Each row below holds a small network's activations on one input, seen along a few directions.
In each table, some parts of the input vary, and every possible input appears once, in random order.
Descriptions start from the smaller parts, as in this example, which fits no table here: values(3) and (point or ring(9) or (ring(5) and line(6))).
Shared parts are said once, and a part with two or three values counts as separate values.
In the rows, 128 means zero.

Other details of the inputs shift rows strongly along three fixed directions, in all tables alike. That doesn't count.
These rows show it; all are for the same input, with only those details redrawn:
[142 156 208  78 132  97 157 130 156 106 129 105]
[160 128  74 109 166 123 124  90 111 131 113  78]
[125 125  75 131  99 150  97 127 120 120 131  81]
[169 142 138  83 180  97 151  89 130 125 112  90]
[145 132  95 112 141 128 126 110 118 122 123  79]
[151 139 146  77 127 110  98  96 157 135 104 113]
[122 152 205  81  72 115 101 142 179 115 126 125]
[105 153 187 124  88 130 173 184 133  81 167  77]

Rows:
R1: [123 188 153 156 140 120 179 167 115  92 156  88]
R2: [150 125 125 111 163 100 130  67 126 184  81 165]
R3: [178 103  76 133 189 131 122  85 113 123 109 107]
R4: [166 149 187  93 192 101 156 119 145 110 116 137]
R5: [148 119  44 126 141 143 101  97 107 132 117  74]
R6: [161 147 100 151 187 111 194 114  79 142 144 134]
R7: [156  97  58 152 131 157 115 101  82 153 121 137]
R8: [191 127 121  93 169 114 105  56 143 128  80 125]
R9: [184  99 125 100 183 110 108  74 141 148  94 152]
R10: [ 84 120 160 147  65 136  84 152 154 155 124 167]
R11: [129 102  96 167 123 156 136 150 107  96 160  81]
R12: [114 173 156 149 144 114 172 151 120 104 135  80]
R13: [150 117 134 148 169 133 171 146 105 103 142 120]
R14: [ 97 124 122 153  47 164 111 185 108 137 159 148]
R15: [117 146 174 107 118 109  93 114 187 138  88 161]
R16: [124  88 105 161  90 159 106 150 113 133 147 141]
R17: [152 142 153 105 155  96  94 107 153 185 113 183]
R18: [154 136 184  93 104 117 102 103 169 115 114 129]
R19: [ 84 105 148 168  60 158 144 208 120  96 193  95]
R20: [111 179 145 140 129 117 183 147 130  77 140 103]
R21: [ 53 105 131 151  53 159 105 176 121 111 151 148]
R22: [106 135 163 158 156 118 183 156 117 115 139 112]
R23: [120  90  62 144  88 156 102 131  87 166 146 115]
R24: [119 152 183 114 146  96 163 143 157 114 132 158]
R25: [120 124 116 173 111 164 140 173 113  80 152 103]
R26: [115  96 124 107  70 137  59 138 151 170 131 158]
R27: [135 101  62 149 167 136 156 147  73 147 153 102]
R28: [ 71 111  78 148  89 163  85 142 122 100 125 114]
R29: [123 132 105 136  86 134  63 131 156 162 123 192]
R30: [134 142  64 138 114 156  98 129 116 115 118  99]
R31: [ 96 142 203 119  92 112 116 151 182 132 112 171]
R32: [139 140 127 132 168 129 164 155 115 100 144 101]
R33: [141 144 174 102 184  80 180 114 138 139 125 166]
R34: [134 107 105 134 198 119 190 103 101  99 122 124]
R35: [132 130  68  99 141 140  92  52 145 133  79 123]
R36: [120 125  98 132 119 134  53  94 161 156  84 141]
R37: [155  92 114 130 186 115 180 118  87 142 157  99]
R38: [127 138 202 103 105 123 106 158 169 123 127 176]
R39: [155 149 109 154 188 111 188 122  75 158 147 121]
R40: [173 105 151  98 172  97 169  85 101 163 134 123]
R41: [109 135  98 116 141 131 126  96 115  98 101 101]
R42: [169 191 168 101 174  87 163 101 153 107 112 134]
R43: [109  95  70 150 100 155 128 104  93 129 123 149]
R44: [114 113 150 120 106 128 125 164 139 128 152 121]
R45: [109 148 156 130 125 128 190 131 128  56 129 107]
R46: [150 172 208  94 142 110 156 133 151  92 118 130]
R47: [ 97  90 137 164  45 164 102 180 126 125 173 136]
R48: [142 120 185  89 116 111  98 117 174 130 127 131]
R49: [109 121 154 130  66 149  79 169 148 139 137 181]
R50: [120 161 195 118  93 110 109 159 183 125 136 186]
R51: [ 94 108 122 110 111 131  83 116 143 129 107 155]
R52: [154 131  67 161 149 158 144 119  91  90 123  84]
R53: [106 141  51 166 101 156  96 116 124 122  97 101]
R54: [125 171 189 116 101 111 105 150 187 113 130 170]
R55: [105 135 171 159 128 121 195 149  95 136 144 122]
R56: [ 95 120  85 194 135 142 155 175  80 140 164  98]
R57: [130 119 236 114  82 117 165 153 134 128 163 149]
R58: [172 103 118 142 177 124 192 104  73 134 138 116]
R59: [128 137  74 121 123 126  58  93 165 142  95 156]
R60: [151 132 143 141 177 123 210 143  69 124 152 123]
R61: [107 103  90 107 113 146  72  87 162 152  98 162]
R62: [102 121 150 113  67 136  74 171 162 139 136 152]
R63: [108 126 199  96 137 102 176 117 114 127 125 154]
R64: [147  87 104 117 108 138  55  99 153 156 113 150]
R65: [101 120 120 157  83 149 160 186  82 131 176 111]
R66: [130 127  81 122 103 126  78  87 133 175 102 181]
R67: [ 93 133 218 103  96 122 186 136 141 125 145 161]
R68: [119 158 131 153 153 125 172 124 113 102 117  80]
R69: [111 132  72 162 132 139  90 135 124 143 123 101]
R70: [141 114  56 153 175 143 149 147  84 126 140 101]
R71: [ 87 134 125 186  93 140 156 178  86 142 164 111]
R72: [173 122 190 103 185  98 170 114 128 134 124 161]
R73: [102 122 196 100 135 116 177 127 147 127 137 159]
R74: [156 147  99 151 217 107 173 128  97 140 142 111]
R75: [158 104  71  99 158 123  71  86 138 159 104 113]
R76: [105 159 106 182 120 145 134 182 117 107 166 100]
R77: [149 130 123 110 187  93 100  91 144 177  93 145]
R78: [124 113  95 130 150 134 131 100 130  95 109 129]
R79: [122 123 111 104  88 138  47 134 165 145 112 140]
R80: [ 94 114  71 141 115 164 108 115 134 114 124 116]
R81: [140 136  89  96 100 135  51 100 152 146  93 124]
R82: [162 129 145  85 133 111  99  81 154 133 107 110]
R83: [ 66 104 135 172  68 160 167 187 108  83 169 141]
R84: [157 122 155  82 149 105 100 112 149 170 107 180]
R85: [101 104  57 174 112 150 103 132 109 158 118 138]
Changing only one part turns R61 into R73. The same change can be made to R22. Which row results? -> R10
Changing only one part turns R1 into R17. The same change can be made to R53. Which row results? -> R85
Changing only one part turns R79 into R65. The same change can be made to R78. Which row results? -> R43
What is each input in this table made of? -> line(5) and (values(3) or ring(6) or ring(8))
Which other rows does R78 become when the values(3) part takes its other values? List them by row number. -> R28, R80
A walk changes only the ring(6) part. It starts at R36 and steps to R69. List the rest of the walk in order. -> R76, R54, R59, R15
Which other rows does R75 become when the ring(8) part takes its other values? List them by row number. -> R3, R4, R11, R25, R32, R48, R79

Rows:
R86: [122 129 158 119  66 131 105 103 142 127  96 158]
R87: [107 112  55 149 136 166 120 135 107 110 109 148]
R88: [110 123 154 116  72 135 106 102 155 120 111 173]
R89: [131 143 145 119  93 126  79 134 179 127 118 145]
R90: [112 140 146 130 105 125  72 143 161 136 114 175]
R91: [122 113  97  92 250  85 174  55 120 134  84  72]
R92: [122 112 158 132  99 135  79 137 157 153 120 173]
R93: [112 149  61 158 129 137 112 126  98 150 121 123]
R94: [119 148 169 166 142 133 193 189 115  69 163  87]
R95: [190  78 112 101 239 100 170  81  84 157 121 121]
R96: [106 118 147 115  85 142 104 105 164 112 118 182]
R97: [124 122  73 159 125 146 118 120  94 168 126 123]
R98: [125  99 155  97  80 125  91 130 141 166 135 163]
R99: [182 162 183  68 197  72 146  73 165 144  91 139]
R100: [120 159 161 132 118 136 193 168 102  72 163  55]
R101: [126  94  78 134 112 148 120 123  79 164 140 114]
R102: [127 142 156 142 127 136 190 182 119  60 177  64]
R103: [119 132  55 166 138 136 107 137 116 138 133 132]
R104: [143 108  66 145 122 165  88 129 115  97 130  81]
R105: [123 129 152 122  94 123  91 128 156 168 123 170]
R106: [132  75  70 144 118 148 113 136  97 154 153 124]
R107: [129 145  64 151 119 148 109 120 109 133 117  93]
R108: [180 130 189  83 206  73 151  80 157 170 106 171]
R109: [ 95 182 240 124 106  94 180 189 157 105 158 154]
R110: [123 151 155 134 122 134 192 175 111  66 172  59]
What is each input in this table made of? -> point or (line(4) and (point or line(5)))
Which other rows does R86 become when the line(4) part takes its other values? List them by row number. -> R87, R88, R96
Which other rows does R90 become when the line(4) part takes its other values? List them by row number. -> R93, R103, R109
Which other rows does R99 become when the line(5) part takes its other values? List them by row number. -> R98, R105, R109, R110

Rows:
R111: [100 171 174 141  83 133 146 167 163 103 145 126]
R112: [125 107  60 143 118 165  91 131 109 146 131 116]
R113: [106 133 156 124 118 128 172 151 111  96 139 105]
R114: [160 139 149  84 161  92 119  95 136 157  96 131]
R115: [144 122 193  94 151  95 164  96 142 141 115 162]
R116: [139 128 140  89 123 120  82 106 175 139 108 140]
R117: [105 119 140 120  85 145  99 147 139 124 137 146]
R118: [148 130 111  96 138 107  81  82 153 164  99 128]
R119: [158 130 135 108 200 101 193  76 113 111 118  98]
R120: [135 132 180  98 177  95 108  89 165 147  74 151]
R121: [116 119 137 123  93 121  91 133 142 169 128 155]
R122: [139 132 170 104 117 121 125 128 148 108 116 143]
R123: [136  97  29 177 136 147 117 113  80 166 135 109]
R124: [112 132 116 156 114 143 145 179 101  98 159  95]
R125: [126 118 160 126 164 112 194 149 112 113 152 127]
R126: [149 130 184  99 152 109 154 113 137 120 126 148]
R127: [141 130 173 110 120 130 123 131 147 135 127 147]
R128: [126 110 148  91 120 112 104  93 151 163 104 169]
R129: [166 138 153 113 195 105 186 109 130 107 131  99]
R130: [128 125  54 158 199 119 176 113  81 131 130 123]
R131: [149 121  99 110 149 133 110 116 125 137 108 120]
R132: [122 134  98 171 127 136 164 147  97 108 158  73]
R133: [147 126 146 120 182 116 200 101  93 120 130 111]
R134: [ 92 168 154 149 110 133 177 179 138  96 158  99]
R135: [136 135 182  90 111 114 125 107 150 123 101 148]
R136: [101 146 178 133  89 124 133 178 151  92 163 115]
R137: [137 105  57 114 118 146  58  99 129 141  95 134]
R138: [112 127 115 179 108 157 154 179  90 102 175 100]
R139: [103 104 102 166  59 169  95 170 131 135 150 142]
R140: [153 154 127  99 134 114  81  90 160 150  80 166]
R141: [140 146 177 111 107 111 124 132 143 134 119 133]
R142: [113  97  87 157  88 157 100 140 122 131 138 145]
R143: [ 92 149 102 142  65 153  77 163 143 123 122 142]
R144: [135 123  78 155 174 132 173 132  67 139 150  80]
R145: [134 120 177  97 130 113 124 134 158 151 125 162]
R146: [152 114  61 140 140 137  93  89 101 171 113 122]
R147: [ 98 131 154 137  70 145  98 176 136 122 156 139]
R148: [136 141 151 147 137 125 170 163 107  94 153 102]
R149: [134 131 154 117 130 120 139 120 148  99 131 123]
R150: [160 106  67 162 195 125 167 116  78 140 143 107]
R151: [ 82 152 146 141  73 145 104 167 142 118 141 155]
R152: [114 151 142 131 103 133 104 128 145 129 120 166]
R153: [137 126 145 110 186 112 198 109  93 122 132 107]
R154: [138 129 149  91 151 107 126 103 156 116 117 129]
R155: [156 109  44 142 143 156  97 107 105 137 109 107]
R156: [108 133  97 173 138 133 168 144 101 113 145 138]
R157: [126 144 172 130 105 120 128 148 153 102 148 123]
R158: [132 106  70 146 140 142  45  74 144 162  66 143]
R159: [ 95 119 139 157  83 142 125 188 125 123 168 135]
R160: [105 109  69 125  92 150  75 100 136 131 114 118]
What is each input in this table made of? -> values(2) and (point or (line(4) and (point or line(5))))
Changing only the values(2) part turns R141 into R114. The same change can be made to R127. Which row results? -> R112
Changing only the values(2) part turns R136 into R157. The same change can be made to R144. Which row results? -> R146
A walk changes only the line(4) part. It starts at R157 and steps to R148. List the rest of the walk in order. -> R138, R150
A walk changes only the line(4) part. It starts at R159 and steps to R147. List the rest of the walk in order. -> R124, R136
A walk changes only the line(5) part. It starts at R121 and steps to R159. List the rest of the walk in order. -> R145, R125, R128
